Each row below holds a small network's activations on one input, seen along a few directions.
Each table varies a few parts of the input and shows all the possible inputs, shuffled.
A made-up example of a description, with smaller parts first: one of 2 separate values, together with either a single point or one of 9 places around a ring or (one of 6 places along a line, together with one of 8 places around a ring).
Shared parts are said once, and a part with two or three values counts as separate values.

A family of inputs:
R1: [ 15 -35  -8  -1  21 -13  17  26  25   7 -24 -41 -40 -18  -1  15  -7]
R2: [ -1   8  22   1  -2  17 -26  -1   2  -9  10   9  44  26  -6   1  -9]
R3: [ -4 -16  46  -6  -3   7  -4  -9   9 -22  19  27  -4  -8 -14   5  -8]
R4: [ 21  19 -32   0 -24   2 -32 -15  -4  -3  21  27  19   9  24  21 -26]
R5: [ 10  24 -59  -1 -22  -5  -3 -20 -21  16   9   4   6   6  23  14 -12]
R6: [-20  -2  -2  -7   1  -1  42 -18 -13   9  -6  -4 -33 -11 -19  -9  24]
R7: [ 11   1  -8  -9  -9  21 -18  -1  10  -2   2   0  24  32   2  32 -24]
R8: [ 25 -40  19   0  19  -6 -12  30  42 -15 -13 -19 -27 -16   1  21 -21]
R9: [ 10  25  -4   8 -18  -2 -40 -16 -12 -10  29  37  38   3  16 -10 -11]
R10: [  8 -22  17 -15 -10  10   5  -9  18 -15  11  18 -24  -1  -7  38 -23]
R11: [  0   5 -36  -8  -5  13  11  -6  -9  20  -8 -22  10  30   1  26  -8]
R12: [  0 -20   3   7  29 -17  25  24  11   7 -32 -38 -36 -26 -12 -24  22]
R13: [ -6  39 -50   3 -13 -10   5 -21 -34  17   1   8  12  -1  13 -24  17]
R14: [-12  39 -12  13 -17  -9 -18  -9 -29   2  17  27  30  -2  18 -34  16]
R15: [ -3 -16 -12 -15  -7   2  34 -15   0   7   1  -7 -38  -3  -8  30  -7]
R16: [-26   0  37   0   0   0  17  -4  -9  -7   9  17 -12 -12 -10 -21  21]
R17: [ -4 -18  42  15  28 -16   2  36  16  -8 -18 -17 -15 -29  -2 -34  22]
R18: [-22  22  14   7  -1  10  -4   5 -16   5  -3   2  37  21  -3 -25  19]
R19: [-17  20 -26  -2   4   8  19  -8 -22  21 -17 -18  16  23 -10 -12  21]
R20: [ 15 -34  49  10  28 -10 -20  31  35 -22  -6 -10  -8 -23  -6 -10  -6]
Q: Changing only one part turns R17 into R14. The same change can be made to R1. Which row results?
A: R5
Q: Describe the family of inputs behind these rows.
A: one of 4 places along a line, together with one of 5 places around a ring

A family of inputs:
R21: [-13  -3  32   4   5  -4   4  -1  -3  -9   8  13  -5 -15  -8 -21  15]
R22: [  4  21 -50   0 -11   1   2 -11 -18  20  -2 -10  11  16  14  10  -3]
R23: [ 13  18 -12   5 -12   5 -38   0  -1  -4  14  16  37  17  20   8 -18]
R24: [-12 -10   0  -8  -3  -1  33 -12  -5   6   1  -2 -33  -9 -10   8   8]
R25: [ -8  28  -6   6 -12   0 -15 -12 -21   1  13  18  33   7   7 -21   7]
R26: [  8 -21  24  13  26 -14  -9  31  21  -6 -17 -23  -6 -18  -3 -20   6]
R27: [ -3 -20  -2  -7  11  -2  29   6   7   8 -15 -24 -30  -7  -9  11   3]
R28: [-10   4 -18  -7  -9   5  23 -16 -13  12   0  -4 -10  10  -7  10   5]
R29: [  6  14 -20  -8 -20   8 -12 -22  -9  -1  17  21  17  14   6  19 -18]
R30: [  9 -28  -8   0  18 -10  19  21  18   8 -24 -38 -34 -13  -5   8  -1]
R31: [  2  18   1  -1 -20   7 -26 -12  -7  -9  22  29  32  14  10   6 -14]
R32: [-18   1   8  -2   4  -5  28  -5 -10   4  -5   1 -23 -14 -10 -18  24]
R33: [ -1   2  20  -2 -10  11 -18  -4   4 -13  16  22  17  12  -1   7 -10]
R34: [  2 -17   0   7  25 -15  14  28  13   7 -30 -35 -24 -17  -5 -18  16]
R35: [ 12 -25  17  -9   9   5   2   6  22 -10  -3  -6 -18  -6  -6  23 -16]
R36: [ -2 -12  38  -2  -4   4  -8  -1  11 -19  17  24  -6  -7  -4   6  -8]
R37: [ -4 -12  31   6  19  -5   1  16   9  -7  -7  -9  -2 -13  -7 -18  11]
R38: [-17  16 -10   0  -3   1  18  -9 -17  10  -6  -1   0   5  -7 -16  21]
R39: [-13  32 -29   1 -13  -1  10 -16 -29  14  -1   6  15   7   5 -18  16]
R40: [ 18  14 -33  -2 -12   6 -24 -10  -3   3   9   8  23  17  16  21 -21]
R41: [ 23 -33  10  -1  15  -4  -6  21  34 -10 -13 -20 -23 -11  -3  20 -19]
R42: [-10  -9   6   0  18  -7  25  12   1   7 -21 -21 -20 -12  -9 -16  20]
R43: [  4  -2   0  -9 -11  11  -4 -15   2  -5  11  14   2  12  -5  21 -14]
R44: [ -3  32 -43   7  -5  -3  -3  -4 -23  19  -8  -7  20  10  15 -16  13]
R45: [  2 -16  17  -9  -5   5   7 -11  10 -12  12  16 -22  -7  -8  19 -11]
R46: [-11  12  13   6  -2   3  -6  -5 -11  -3   8  11  19   4  -5 -20  12]
R47: [  7 -22  38  -1  10   4 -12  17  23 -17   1   2  -3  -6  -3  10 -12]
R48: [ -7  20 -37  -6 -19   3  15 -23 -25  16   5   3   5  13   5   8   0]
R49: [  3  28 -20  12  -4  -2 -27   0 -15   6   6   5  38  10  17 -19   3]
R50: [ 19 -30  31   7  16  -5 -21  31  35 -16  -8 -12  -8 -11   1   7 -15]
Q: Changing only one part turns R43 into R46. The same change can be made to R29. Which row results?
A: R25
Q: Describe the family of inputs behind these rows.
A: one of 5 places around a ring, together with one of 6 places along a line
Q: A walk changes only the place on the ring of 5. It starts at R49 and steps to R44. List the rest of the walk in order.
A: R22, R40, R23
Q: A walk changes only the place on the ring of 5. It starts at R34 and steps to R30. List the rest of the walk in order.
A: R41, R50, R26
